Each row below holds a small network's activations on one input, seen along a few directions.
In each table, some parts of the input vary, and every possible input appears once, in random order.
Descriptions start from the smaller parts, as in this example, which fits no table here: one of 3 separate values, together with either a single point or one of 11 places around a ring or (one of 4 places along a line, together with one of 5 places around a ring).
Shared parts are said once, and a part with two or three values counts as separate values.
(in the rows, 128 means zero)

Other details of the inputs vary at random and push rows far along two fixed directions, the same in every table; ignore that.

Rows:
x1: [124 125 126 121 127 154 107  77 109 120  97]
x2: [132 128 118 124 106 148 119  71 112 104 102]
x3: [104 185 121 156 149 157 165 105 157 147 167]
x4: [132 115 145 134 128 112 139 217 144 125 160]
x5: [135 106 130 115 122 131 103 104 100 118 100]
x6: [134 108 120 108 121 109 114  98 111 139  95]
x7: [127 123 121 120 115 146 101  71 112 131 107]
x8: [169  68 142 102 117  69 111 175  97 139  80]
x9: [115 167 129 151 136 154 143 144 152 132 168]
x10: [108 155 148 139 123 163 145 135 139 134 169]
x11: [159 144  94 138 138 152  94  95 135 132 112]
x12: [102 152 134 138 108 153 155 127 137 100 172]
x13: [ 93 152 141 135 134 128 155 120 146 135 166]
x14: [161 122 119 127 120 137  91 119 112 130 106]
x15: [136 112 117 119 132 114 107 108 131 129  91]
x16: [147  66 136  97 112  68 109 174 103 129  77]
x17: [127 128 117 114 137 132 122  69 109 133  98]
x18: [141 128 131 125 121 156 107  78 113 138  96]
x19: [145 114  98 124 141 137  95 124 133 111 103]
x20: [147 135  84 133 125 150 109  88 142  98 112]
x21: [ 92 171 115 145 154 153 165  98 153 133 175]
x22: [117 112 152 127 116  85 165 192 133  99 149]
x23: [149 112  93 123 128 129  89 120 137 123 112]
x24: [130 110 161 127 112 112 137 206 123 128 166]
x25: [118 110 170 120 120  91 163 194 118 142 141]
x26: [163 115  99 127 143 119 112 116 134 142 101]
x27: [112 106 152 122 106 106 132 201 126 120 169]
x28: [159 134  95 133 139 155  96  93 139 134 114]
x29: [164 125  99 132 142 115 110 119 130 140  99]
x30: [139 113 116 112 113 111 132  97 110 111  90]
x31: [ 98 153 121 141 131 151 140 138 159 125 173]
x32: [141 140 123 124 131 135 121  76 113 147  87]
x33: [152 109 135 120 117 133 103 106 105 136  99]
x34: [174  73 137 112 128  72 104 182 113 131  85]
x35: [124 123 165 135 130  89 153 203 130 132 143]
x36: [112 109 158 123 136  87 153 195 126 118 152]
x37: [ 88 170 113 145 143 153 161  99 163 140 170]
x38: [149 119 136 126 116 133 102 112 104 133  90]
x39: [128 122 163 134 129  85 152 200 127 134 151]
x40: [143 110 115 117 126 138  94 114 112 114 109]
x41: [135 132  90 128 153 139 117  86 137 126 100]
x42: [103 153 122 140 142 151 143 137 148 118 178]
x43: [106 155 114 143 130 131 173 126 154 110 166]
x44: [ 97 178 155 148 122 167 155  92 125 143 173]
x45: [104 162 154 136 128 130 167 119 124 150 159]
x46: [159 116 101 128 143 122 113 119 137 140  94]
x47: [156  66 128 105 105  93  83 189 110 113  92]
x48: [109 164 148 144 122 159 143 137 134 133 167]
x49: [146 135 119 129 143 141 115  80 134 141  92]
x50: [108 110 160 124 136  91 154 198 129 116 144]
x51: [123 124 123 121 115 150 103  75 116 130 100]
x52: [ 85 169 137 139 133 179 146 102 139 120 173]
x53: [ 76 168 145 132 139 154 172  86 131 136 158]
x54: [116 109 132 128 129  84 150 201 142 131 162]
Description of these inputs: one of 6 places around a ring, together with either a single point or (one of 2 separate values, together with one of 4 places along a line).
- Changing only the place on the ring of 6 turns x44 into x11. The same change can be made to x1. Which row results? => x19
- Changing only the place on the ring of 6 turns x53 into x52. The same change can be made to x25. Which row results? => x10
- Change only the choice among 2 separate values in x15. List by row number the other rows that result. => x13
- Change only the place on the ring of 6 in x34. List by row number the other rows that result. => x8, x24, x26, x28, x33

Rows:
x55: [120 155 102 138 137 128 120  92 143 123 124]
x56: [125 158 130 133 111 168 124  64 120 132 128]
x57: [115 139 161 129 131 117 169 154 137 139 142]
x58: [ 97 143 113 123 134 159 119  63 136 121 128]
x59: [111 136 162 128 135 123 143 162 117 137 147]
x60: [125 104 136 114 135 100 124 153 134 145 111]
x61: [138 104 135 120 130 115 119 157 104 146 123]
x62: [113 137 153 127 135 107 167 149 126 117 146]
x63: [103 150 110 127 151 143 127  62 135 132 125]
x64: [155 125 124 130 129 122 118 172 120 133 132]
x65: [133 122 126 132 123  99 120 164 146 139 117]
x66: [124 112 150 117 117 113 142 154 119 103 125]
x67: [128 138 138 145 130 110 163 159 134 112 150]
x68: [130 139 109 141 154 149 126  99 152 140 114]
x69: [107 133 151 130 102 118 160 148 123 112 158]
x70: [129 101 146 123 104 116 115 152 114 129 132]
x71: [146 138 105 128 119 162 109 113 129 123 123]
x72: [123 171 114 145 136 159 105  80 138 144 133]
x73: [125 150 109 128 131 176 111  75 144 134 148]
x74: [134 147 155 151 128 131 148 163 127 131 160]
x75: [131 165 137 133 143 164 127  67 120 141 122]
x76: [179  71  88 100 118 133  56  88  92 131  40]
x77: [110 137 142 135 110 129 123 169 139 122 158]
x78: [132 121 139 126 117  91 148 148 114 121 128]
x79: [131 128 122 130 125 127 127  90 133 152 112]
x80: [124 136 100 123 131 153 119  83 145 117 142]
x81: [111 147 100 129 143 149 141  64 125 137 127]
x82: [128 143 147 149 126 123 166 160 146 135 150]
x83: [116 132 126 127 141 109 152 154 146 125 173]
x84: [126 104 122 128 134 120 122 162 133 101 127]
x85: [194  43 116  92 132  72  41 160  88 132  32]
x86: [150 111 130 121 136 114 109 161 127 139 142]
x87: [ 96 117 135 123 117 126 156 154 124 120 159]
x88: [125 136 116 139 139 170 107 101 138 121 125]
x89: [133 147 115 142 122 158 133  84 135 106 124]
x90: [116 130 167 124 116 132 146 159 121 120 148]
x91: [105 117 145 118 119 118 143 153 122 108 132]
x92: [106 132 153 125 133 113 160 159 135 141 135]
x93: [151 114 143 136 109 128 121 164 121 113 125]
x94: [ 96 121 155 121 123 130 130 160 130 130 156]
x95: [130 141 131 135 129 143 115  85 117 150 130]
x96: [127 162 123 136 124 149 144  62 134 151 117]
x97: [115 142 111 128 137 152 143  83 135 157 122]
x98: [110 111 141 126 107 111 140 147 123 115 148]
x99: [ 99 138 132 135 114 120 137 161 145 107 161]
x100: [140 113 111 121 116 118 129 168 128 103 131]
x101: [192  61 102 101 130  77  81 164 128 137  69]
x102: [130 138 160 134 116 115 142 154 110 141 149]
x103: [129 133 102 137 157 134 123 103 138 117 117]
x104: [130 105 131 125 122  88 133 144 117 126 126]
x105: [118 135 146 145 148 134 134 170 135 132 160]
x106: [204  88  61 107 135 105  69  99 109 112  36]
x107: [144 151  99 134 135 150 133 102 148 143 118]
x108: [108 159 115 128 146 147 141  62 128 127 118]
x109: [123 109 150 115 117 122 121 160 113 121 118]
- Describe the family of inputs behind these rows. => one of 5 places around a ring, together with either one of 5 separate values or one of 6 places around a ring
- Changing only the place on the ring of 5 turns x79 into x70. The same change can be made to x96. Which row results? => x56
- Change only the choice among 5 separate values in x55. List by row number the other rows that result. => x67, x83, x103, x106
- Change only the place on the ring of 5 in x93. List by row number the other rows that result. => x67, x74, x82, x89
- List by row number the other rows that have the place on the ring of 5 in common with x74. => x59, x61, x64, x72, x75, x85, x86, x95, x102, x105

Rows:
x110: [ 86 159 120 125 126 160 138  45 124 117 143]
x111: [123 163  98 145 132 189 120  69 148 127 162]
x112: [105 162 128 144 132 192 120  65 131 137 142]
x113: [170  93 112 114 122 105  80 125 131 127  57]
x114: [119 167  91 143 156 158 149  61 156 144 151]
x115: [100  98 178 118  88  72 168 213 117 115 154]
x116: [112 107 142 126 126  84 143 240 135 115 171]
x117: [125 111 178 139 122  85 159 231 114 120 155]
x118: [126 182 100 150 142 175 141  73 147 122 138]
x119: [127 114 169 133 127  87 159 237 135 106 156]
x120: [161  88 103 108 140 106  69 127 122 115  68]
x121: [105 101 171 128 126  81 142 229 117 127 165]
x122: [177  87  83 114 133 102  71 127 119 119  88]
x123: [175  96  92 117 116 106  82 130 129 129  63]
x124: [136 179  99 153 142 170 140  67 147 125 152]
x125: [ 53 186 149 154 148 140 220 174 172 140 232]
x126: [176  93 130 108 110 105  86 117  99 153  61]
x127: [ 93 154 126 126 112 184 135  51 124 113 144]
x128: [124 174 102 148 127 164 134  63 158 145 151]
x129: [110 101 159 122 141  74 166 232 144 124 153]
x130: [173  86  89 114 120 130  69 139 119 111  75]
x131: [168  89 122 102 128 105  75 119  91 139  73]
x132: [ 89 157 119 125 135 151 163  42 130 128 132]
x133: [108 164 118 138 138 193 118  70 151 122 141]
x134: [168  91 122 120 116 103  82 120 110 142  57]
x135: [174  84 127 105 114 130  72 124  91 135  73]
x136: [113 104 176 122 101  79 175 216 106  95 156]
x137: [188 100 128 113 124 110  92 121  89 133  63]
x138: [101 166 121 142 155 161 149  55 139 153 132]
x139: [ 55 184 187 144 142 138 224 159 143 163 232]
- Describe the family of inputs behind these rows. => one of 5 separate values, together with either a single point or one of 5 places along a line
- Changing only the choice among 5 separate values turns x125 into x123. The same change can be made to x139. Which row results? => x126
- List by row number the other rows that have the choice among 5 separate values in common with x136. => x117, x118, x119, x124, x137
- A walk changes only the place on the line of 5. It starts at x111 and steps to x130. List the rest of the walk in order. => x133, x112, x135
